A small network was shown many inputs. Here are its activations along a few directions, one row for each input.
In each table, some parts of the input vary, and every possible input appears once, in random order.
Descriptions start from the smaller parts, as in this example, which fits no table here: one of 6 places along a line, together with either a single point or one of 9 places along a line or (one of 3 separate values, together with one of 8 places around a ring).
Shared parts are said once, and a part with two or three values counts as separate values.

Table:
row 1: [ 0.66  0.08 -2.06 -2.39  0.04 -0.01 -1.62  3.05  4.22  3.95  0.33 -2.62
 -0.47]
row 2: [ 1.88 -5.44  3.85 -2.87 -1.31 -0.57  3.56 -2.58 -3.25  1.55  1.97  2.22
  5.85]
row 3: [-1.73  2.67 -2.68  3.40  0.26 -0.05 -3.46 -0.24 -1.34 -1.16  0.92  1.58
 -4.27]
row 4: [ 1.40 -3.84  0.98 -4.66 -2.26 -2.33  0.10  4.87  4.30  4.63  3.83  1.90
  2.20]
row 5: [ 1.97 -3.76  3.38 -3.38 -1.52 -3.38  0.09  3.29  2.70  4.08  2.50  2.21
  2.79]
row 6: [ 2.00  0.35 -1.16 -1.40  0.16  0.04 -2.32  2.78  3.93  3.31 -0.35 -1.98
  0.52]
row 7: [-1.60  1.07 -1.94  4.02  0.25 -0.40 -2.50 -1.50 -3.25 -2.96  0.88  0.20
 -3.47]
row 8: [ 1.29 -1.54  0.83 -0.63  0.94  1.77  1.99 -4.47 -3.26  0.93 -1.58 -2.39
  3.12]
row 9: [-1.58  0.12 -2.06  3.11  1.31  1.58 -0.81 -3.52 -5.69 -3.61 -0.42  1.18
 -3.08]
row 10: [ 2.78 -3.56  1.89 -3.69 -2.14 -2.27 -0.58  4.58  4.03  4.01  3.13  2.48
  3.22]
row 11: [-3.93  6.44 -1.92  3.36  1.80 -0.13  4.89  3.17  0.31 -8.50 -1.57  2.96
 -1.80]
row 12: [-0.39  1.73 -4.06 -0.55  0.66  0.59 -2.81  1.59  3.54  1.21  0.49 -1.95
 -3.68]
row 13: [-2.61  6.27 -0.60  1.13  1.36  0.57  5.89  2.07  2.61 -6.69 -3.69  0.41
  0.04]
row 14: [ 0.71 -1.72  1.27 -1.03  0.29  1.70  1.36 -3.20 -2.69  0.97 -2.75 -2.07
  2.00]
row 15: [ 0.67 -0.75  1.34 -0.05 -0.72 -0.23 -0.34 -1.17 -0.23  1.68 -1.56 -3.17
  1.64]
row 16: [ 0.99 -4.97  5.52 -2.49 -2.24 -0.37  2.18 -0.35 -1.29  1.95  2.07  1.89
  4.36]
row 17: [ 0.18  1.79 -1.66  0.77  1.38 -0.50 -2.80  0.03  1.90  0.63 -0.76 -1.53
 -3.16]
row 18: [ 0.26  0.12 -1.20  1.31  1.57  2.38  0.83 -5.92 -3.94 -1.80 -1.44 -1.75
 -0.15]
row 19: [-0.31 -0.06 -0.77  0.91  0.91  2.30  0.20 -4.65 -3.37 -1.76 -2.60 -1.41
 -1.26]
row 20: [ 0.59  0.86  0.62 -0.68 -0.76  0.09 -1.28  0.08  1.69  3.46 -1.48 -1.74
  0.81]
row 21: [ 0.35 -1.08  2.49 -0.23  0.02  1.96  0.56 -2.21 -1.34  1.30 -1.45 -2.67
  1.65]
row 22: [-0.68  0.57  0.46  1.71  0.64  2.56 -0.60 -3.65 -2.04 -1.44 -1.27 -1.98
 -1.61]
row 23: [-0.35  0.90 -0.66  1.85 -0.13  0.34 -1.50 -2.62 -0.93 -1.09 -1.34 -2.43
 -1.64]
row 24: [-1.08  1.96 -2.94  2.93  1.78 -1.22 -3.79  1.15 -0.42 -1.22  1.43  1.07
 -4.98]
row 25: [ 1.35 -4.65  4.39 -2.31 -2.99 -2.56  1.30  0.68 -0.17  2.34  1.95  1.37
  4.36]
row 26: [-1.95  0.75 -0.83  3.90  1.04  1.83 -1.61 -2.52 -4.35 -3.30  0.92  0.63
 -3.44]
row 27: [-1.64  1.90 -5.32  1.58  1.05 -0.14 -3.79  2.69  1.25 -0.62  2.67  0.63
 -5.49]
row 28: [ 0.93  1.99 -3.17  0.47  0.78  0.62 -3.52  1.33  3.21  0.54 -0.14 -1.25
 -2.71]
row 29: [-1.01  0.29 -2.50  3.52  1.96  1.65 -0.18 -4.79 -6.26 -3.65  0.75  0.85
 -1.97]
row 30: [ 1.30 -3.04  3.66 -2.95 -3.04 -2.24  0.40  1.91  1.76  4.14  2.01  2.76
  3.52]
row 31: [-0.46  2.50 -1.40  1.23 -0.13  0.68 -2.46 -1.36  0.98  0.69 -1.28 -1.03
 -2.45]
row 32: [-1.47  4.62  1.50 -0.90  0.67 -0.06  7.09  3.52  3.27 -3.97 -3.78 -0.21
  3.29]
row 33: [-0.74  0.74  4.56 -3.23 -1.63 -2.39  8.73  5.36  3.27 -3.31 -0.26  4.27
  5.97]
row 34: [ 1.23  0.15  0.34 -1.11  0.77 -1.07 -1.61  1.48  2.62  3.39 -0.97 -2.26
  0.08]
row 35: [-0.33  2.16 -4.44  2.61  1.17 -0.10 -4.51  2.44  0.90 -1.30  2.05  1.34
 -4.53]
row 36: [ 1.31 -5.61  4.29 -3.27 -1.96 -0.64  2.94 -1.32 -2.67  1.60  0.78  2.52
  4.72]
What is each input in this table made of?
> one of 4 places along a line, together with either a single point or one of 8 places along a line
The inputs of row 8 and row 29 match in every part but the place on the line of 4. If row 14 is changed in the same way as row 8 into row 29, which row does it become?
> row 9
A walk changes only the place on the line of 8. It starts at row 12 and steps to row 28. List the rest of the walk in order.
> row 17, row 31, row 23, row 22, row 19, row 18
List by row number the other rows that have the place on the line of 4 in common with row 25.
> row 2, row 4, row 5, row 10, row 16, row 30, row 33, row 36

Table:
row 37: [-3.78  1.79 -3.40  3.39  1.86  0.30 -1.67 -1.00 -3.95 -3.52  0.30  0.58
 -6.40]
row 38: [ 0.77 -4.38  6.42 -1.69 -4.27 -1.76 -0.33  2.28  1.48  2.56  3.72  3.00
  3.78]
row 39: [-0.94  4.57 -5.79  3.72  3.30  0.50 -3.56  2.57  1.70 -2.14 -0.20 -3.37
 -4.77]
row 40: [ 1.58 -1.56  1.27 -6.40 -2.39 -0.42  1.20  4.74  7.45  5.06  0.74  0.32
  2.37]
row 41: [ 1.77 -2.59  4.52 -3.50 -0.42  0.85  5.18  1.24 -0.51  1.70  0.07  2.62
  6.87]
row 42: [ 2.91 -2.63  1.84 -3.86 -0.37 -2.65  0.59  6.07  5.30  4.16  1.79 -1.36
  4.08]
row 43: [ 2.63 -5.72  0.87 -4.41 -1.40 -1.26  3.94 -0.08 -0.54  1.24  3.43  3.09
  5.46]
row 44: [-0.76  1.34 -6.34  2.58  2.67  1.72 -0.52 -3.57 -3.94 -5.54  1.30  1.06
 -3.73]
row 45: [-0.41 -5.31  3.90 -3.82 -2.09 -2.74  2.58  2.45 -0.47  3.11  2.41  2.63
  2.89]
row 46: [ 0.26  0.42 -3.04  3.55  2.14  3.43 -5.65 -7.62 -4.76  1.22 -1.79 -5.15
 -4.68]
row 47: [ 3.62 -6.96  4.06 -3.86 -2.18  0.45 -1.79 -3.90 -1.50  7.61 -0.18 -3.04
  4.65]
row 48: [ 2.64 -1.70  3.73 -2.50 -2.06 -5.05 -0.10  2.93  3.21  4.55  0.45  2.80
  4.12]
row 49: [-1.59  4.14 -2.83  3.83  3.58  3.90  0.84 -2.18 -3.80 -5.05 -2.31  0.65
 -2.44]
row 50: [-2.36  5.58 -6.35  1.26  1.30  2.74 -2.93  1.22  3.90 -1.19 -1.25 -1.68
 -6.43]
row 51: [-2.33  2.66 -1.02  5.73 -0.68  1.33 -4.29 -0.95 -2.15 -3.94  1.49  0.87
 -5.70]
row 52: [-0.87  5.53 -3.77  4.79  1.68 -1.95 -4.32 -0.47 -0.42 -1.93 -1.60  0.74
 -5.00]
row 53: [-3.32  5.67 -0.66  4.33  1.81  1.78  3.29 -3.68 -1.97 -7.27 -5.32 -2.82
 -2.19]
row 54: [ 0.16 -0.84  6.61 -3.15 -2.49 -1.17  7.55 -0.06  0.99 -0.63 -3.05 -0.95
  7.12]
What is each input in this table made of?
> one of 2 separate values, together with either a single point or one of 8 places along a line
The inputs of row 43 and row 44 match in every part but the choice among 2 separate values. If row 38 is changed in the same way as row 43 into row 44, which row does it become?
> row 51
Which other rows does row 52 become when the choice among 2 separate values takes its other values? List them by row number.
> row 48

Table:
row 55: [-0.80 -0.49  1.35 -0.74  0.24  1.88  3.81 -1.12 -1.20 -2.03 -1.18 -1.39
  1.89]
row 56: [ 1.12 -0.04 -0.29 -1.09 -0.61 -1.31 -3.45  3.02  4.13  4.09  0.62 -1.73
 -0.86]
row 57: [ 0.24  1.50  0.33 -1.26 -0.67 -1.80 -0.30  4.64  5.11  1.58 -0.08 -0.69
  0.30]
row 58: [ 1.28 -1.84  0.31  0.99  0.77 -1.21 -0.97 -1.38 -2.57  0.55  0.67 -0.51
  1.04]
row 59: [ 0.34 -0.28  1.03  0.77  0.88 -1.64  2.19  0.38 -1.73 -1.82 -0.12  0.61
  2.10]
row 60: [ 1.43 -1.41 -2.20 -1.83  0.09  0.11 -1.70  0.69  1.17  2.42  1.82  1.07
 -0.35]
row 61: [-0.01 -2.11  0.58 -0.69  0.14  2.08  0.74 -2.85 -2.16  0.42 -0.58 -2.48
  0.65]
row 62: [-0.59 -1.95  1.23  0.29 -1.56 -0.02 -1.89 -0.43 -1.06  1.01  1.92  0.95
 -1.16]
row 63: [-0.20  1.45  1.90  0.15 -0.39  0.30  2.70 -1.86 -0.91 -1.38 -2.40  1.26
  1.97]
row 64: [-2.52  5.61 -5.90  5.05  2.85  1.79 -3.42 -1.07 -1.03 -4.37 -1.22 -1.44
 -7.06]
row 65: [-1.45 -0.44  1.97  0.17 -1.44 -0.35  1.20  1.29 -0.08 -1.48  1.18  2.06
  0.00]
row 66: [ 0.77 -0.12  1.21  0.26 -0.49  0.62 -0.43 -3.64 -1.78  0.97 -1.66  0.14
  0.78]
row 67: [ 0.40  0.12 -1.52 -2.05  0.19 -0.45  1.52  2.33  2.10  0.05  1.06  2.15
  0.70]
What is each input in this table made of?
> either a single point or (one of 2 separate values, together with one of 6 places along a line)
Which other rows does row 65 become when the place on the line of 6 takes its other values? List them by row number.
> row 55, row 57, row 59, row 63, row 67

Table:
row 68: [-0.09 -3.24 -3.30  2.35 -0.94 -2.25 -7.06  0.63 -2.53  0.93  6.91  4.34
 -5.04]
row 69: [-0.71 -2.06 -1.92  0.59 -0.85 -3.42 -3.73  5.65  0.76 -0.16  7.07  7.07
 -3.66]
row 70: [-0.38 -0.47  2.03 -3.83 -1.66 -1.96  3.73  3.27  3.79  2.02 -0.95 -0.38
  3.00]
row 71: [ 0.61 -2.82  0.57 -1.60 -0.16  1.25 -1.82 -4.22 -1.95  4.55 -1.75 -4.15
 -0.21]
row 72: [ 0.26  0.23 -2.77 -0.76 -0.11 -0.46 -4.25 -0.68  2.49  3.94 -0.88 -4.32
 -3.26]
row 73: [-0.72  1.60 -0.51  2.72  1.10  2.43 -0.34 -6.19 -5.09 -1.67 -2.88 -0.07
 -1.32]
row 74: [-1.68  5.85 -2.45  1.72  1.24 -0.44  0.50  2.38  2.59 -3.43 -1.86  2.48
 -2.96]
row 75: [ 1.27  1.91 -5.34  1.84  3.10  0.02 -2.82 -0.86 -0.18 -0.22 -0.57 -3.14
 -2.26]
row 76: [ 1.73 -1.65  0.84 -0.87  1.88 -0.23  4.46 -2.34 -2.92 -1.89 -1.42 -0.66
  4.41]
row 77: [ 1.19  0.09  5.63 -1.70 -2.88 -2.63  1.26  4.02  4.47  3.23 -0.80  0.08
  4.73]
row 78: [ 2.17 -2.25  4.17  0.52 -1.36  0.55 -4.29 -3.47 -1.27  5.73 -1.58 -3.69
  1.53]
row 79: [ 0.73 -3.34  3.41 -3.46 -1.36 -0.71  3.05 -2.16 -0.27  2.26 -1.73 -1.84
  3.42]
row 80: [ 1.61 -1.15 -2.01  1.01  3.05  1.73 -0.39 -4.40 -4.60  0.40 -1.45 -2.97
  0.79]
row 81: [ 1.41  0.09 -4.92 -1.50  0.95  3.20 -3.39 -0.82  2.59  2.67  0.54 -3.41
 -2.35]
row 82: [-2.66  1.05  0.68  4.13  0.94  3.29  0.04 -4.77 -5.62 -3.81 -1.86 -2.24
 -2.45]
row 83: [ 0.43 -6.75  2.90 -0.36 -2.20 -2.49  0.29 -0.84 -5.31 -0.71  6.10  6.82
  1.57]
row 84: [ 2.31 -2.77  7.01 -1.34 -2.57 -1.39  0.58 -1.40  0.41  3.46 -1.57 -1.38
  5.14]
row 85: [ 0.67  3.09 -3.97  0.04  3.17 -1.14  0.45  4.19  3.10 -1.33 -0.44 -0.41
 -0.85]
row 86: [ 0.78 -0.61 -0.12 -4.57 -0.58  1.71  4.58  3.12  3.89  0.75  0.47  0.53
  3.90]
row 87: [-0.71 -3.88  1.53 -0.70 -2.45 -3.76  1.00  4.54 -1.23 -0.95  6.91  8.27
  1.14]
row 88: [-0.34  1.38 -1.41 -2.55 -0.06 -1.62 -0.97  4.37  5.77  2.83 -0.77 -1.59
 -1.84]
row 89: [-1.06  4.66 -3.83  3.53  1.15  0.72 -2.76 -2.66 -0.68 -2.31 -2.00 -0.25
 -4.38]
row 90: [-1.73  4.01  0.98  0.44 -0.33 -0.78  5.20  1.28  0.62 -4.23 -2.04  3.69
  1.88]
row 91: [ 1.81  0.78  0.84  1.36 -1.30 -1.16 -6.73  0.06  3.17  5.13 -0.73 -3.86
 -1.51]
row 92: [ 0.29 -6.27  0.02  1.50 -1.03 -0.52 -4.62 -2.87 -6.99  1.56  6.03  4.51
 -2.00]
row 93: [-2.56  0.56  3.54  2.24 -0.21  1.33  4.89 -2.73 -3.94 -6.11 -1.82  0.07
  1.18]
row 94: [ 1.22  1.93  2.19 -0.42 -1.26 -2.30 -3.45  5.11  6.45  4.04 -0.63 -1.12
 -0.10]
row 95: [ 0.82  1.24 -3.56 -3.29  1.01  2.06 -0.11  4.22  5.87  1.56  0.65 -0.68
 -0.93]
row 96: [ 0.62  1.24 -0.53 -1.25  1.58 -1.48  5.15  3.08  1.12 -2.14 -0.62  0.79
  3.99]
row 97: [-0.61  1.10  2.34  0.83 -0.05  0.48  4.52 -4.15 -3.41 -3.97 -2.84  2.23
  2.31]
row 98: [-3.01  4.12 -2.64  4.94  0.99  1.59 -2.38 -1.23 -1.21 -4.44 -0.98 -2.41
 -5.52]
row 99: [-3.68  3.46  2.18  1.85 -0.50  0.08  5.57  2.71  0.08 -6.38 -1.02  1.53
  0.75]
row 100: [ 1.76 -2.95 -1.58 -2.34  0.90  4.91 -0.96 -4.36 -1.84  3.28 -0.33 -3.24
  0.70]
row 101: [-3.63  5.31 -1.26  3.13  1.08  0.43  0.88  3.82  2.05 -5.57 -0.85  0.32
 -4.10]
row 102: [ 1.89 -3.48  1.27 -4.20 -0.28  2.95  3.90 -2.31 -0.16  1.00 -0.31 -0.92
  4.31]
What is each input in this table made of?
> one of 5 places around a ring, together with either a single point or one of 6 places along a line
The inputs of row 75 and row 96 match in every part but the place on the ring of 5. If row 81 is changed in the same way as row 75 into row 96, which row does it become?
> row 86
List by row number the other rows that have the place on the ring of 5 in common with row 71.
> row 73, row 78, row 80, row 82, row 92, row 100
Which other rows does row 69 become when the place on the ring of 5 takes its other values? List them by row number.
> row 68, row 83, row 87, row 92

Table:
row 103: [ 2.32 -3.60  5.26 -2.74 -2.40  0.38  3.85  0.65 -1.64  1.65  0.71  1.02
  6.10]
row 104: [-0.04 -0.60  2.53 -1.65 -2.79 -2.12 -3.72  5.18  6.39  5.62  0.69 -3.50
 -1.01]
row 105: [ 1.76 -3.31  5.60 -3.58 -0.87 -0.69  4.04  0.86  1.21  0.98 -0.55  1.10
  6.22]
row 106: [-3.04  4.96 -3.94  5.14  4.11  2.28 -1.22 -3.14 -4.80 -3.99 -2.41 -1.21
 -5.07]
row 107: [ 1.09 -0.58  3.54 -4.99 -2.13 -2.89  6.16  2.36  2.40  0.92 -1.70  1.95
  6.71]
row 108: [-4.80  7.27 -4.27  5.61  1.32  2.15 -0.59 -0.39 -0.74 -7.94  0.22  1.31
 -6.82]
row 109: [ 1.21 -7.73  3.83 -2.41 -2.32 -0.26  2.61 -3.89 -5.08  2.41  2.74  1.56
  3.87]
row 110: [ 0.76  0.33 -4.34 -3.08 -0.35  2.83 -3.93  0.99  4.64  4.45  0.71 -0.74
 -3.19]
row 111: [ 1.20 -1.76  4.64 -3.04 -1.25 -1.31  6.38  1.65  2.90  1.47 -0.93  1.71
  6.34]
row 112: [ 1.86 -0.12 -4.83 -2.19  1.28 -3.82 -3.68  9.35  7.29  3.42  4.76  0.15
 -1.59]
row 113: [ 2.10  0.20 -0.39  0.80 -1.22 -3.46 -6.28  1.46  2.07  4.21  1.85  3.24
 -2.00]
row 114: [-3.73  4.47 -4.70  5.35  2.22  2.04 -0.98 -0.67 -2.66 -7.51 -2.10  0.34
 -7.03]
row 115: [ 0.51 -6.16  5.23 -3.13 -1.79 -0.08  1.94 -2.40 -3.03  1.78  1.73  0.81
  5.20]
row 116: [-0.25  3.56 -3.69  4.09  3.55  2.48 -1.63 -6.18 -4.34 -4.02 -2.74 -4.14
 -4.88]
row 117: [-0.96  3.06 -4.47  5.82  2.65  2.50 -2.95 -5.82 -4.62 -3.46 -2.98 -3.62
 -2.86]
What is each input in this table made of?
> either one of 4 separate values or one of 5 places along a line or one of 6 places along a line
A walk changes only the place on the line of 6. It starts at row 107 and steps to row 111. List the rest of the walk in order.
> row 105, row 103, row 115, row 109
